Each row has a name. Each piece below is followed by the name of the row it came from, unless a question asks for something else. Each question is about the rows just above it. Places in a row count from 1.

[ 7.3 27.2 21.5 44.5 -7.5 -7.7 -0.4 49.1  0.2 59.7 86.6  5.2 34.5 10.0]  medib
[ 11.2 -15.8 -11.1 -15.7 -15.6 -20.3  -3.7   6.2  -6.1  11.2  19.6 -10.5
  -3.0 -27.5]  menim
[-12.4 -32.3  -9.1 -52.6  18.3 -13.7  18.3 -44.2  -9.1  18.3  -9.1  -9.1
 -35.4 -15.6]  sonu
[ -4.7  21.5 -16.0   4.0  45.4   0.2   8.1 -15.1  -4.6 -19.2 -40.6   4.2
 -12.8  40.2]  Tonod
[ -2.1 -27.2   5.2 -20.7 -21.6 -15.9   3.9   8.0 -12.0  13.3  27.2  -9.6
   4.3 -35.1]  dum
[  6.5  27.9  26.0  44.1 -26.4   6.4  -8.7  32.5   5.1  35.0  50.8   7.0
  27.5  12.2]  kosem
[ -3.2 -11.5  -2.8  -3.3 -51.8  -9.3  -9.0  -6.7   0.2 -11.6 -23.5  -0.2
   4.2 -21.2]  Mufo
[-15.4 -16.9 -18.9 -26.6  11.2  -9.5   3.4  -9.5 -16.9 -19.5 -26.2  -4.0
  -4.4  -9.5]  Zotel
[ 18.0 -17.9  16.5  -6.3 -11.5  24.4   1.7   7.7  19.2  10.4  22.7  -3.0
   0.2 -27.2]  Konu
[  9.7 -29.0 -15.9 -42.7  14.9  16.9   4.9 -45.8  15.9 -50.9 -80.3  -3.4
 -42.3 -16.5]  Vod
[ -5.3  13.9  23.3  33.1 -52.7 -14.9  -9.1  38.8  -6.8  44.2  63.1   7.1
  37.0  -7.1]  vib
[ -2.1 -27.2   5.2 -20.7 -21.6 -15.9   3.9   8.0  -3.2  13.3  27.2  -2.4
   4.3 -35.1]  Mefi
Times [-9.5] occurs in Zotel: => 3
Times [-9.1] occurs in sonu: => 4
Row and place where [11.2 -9.5] starts: => Zotel, 5

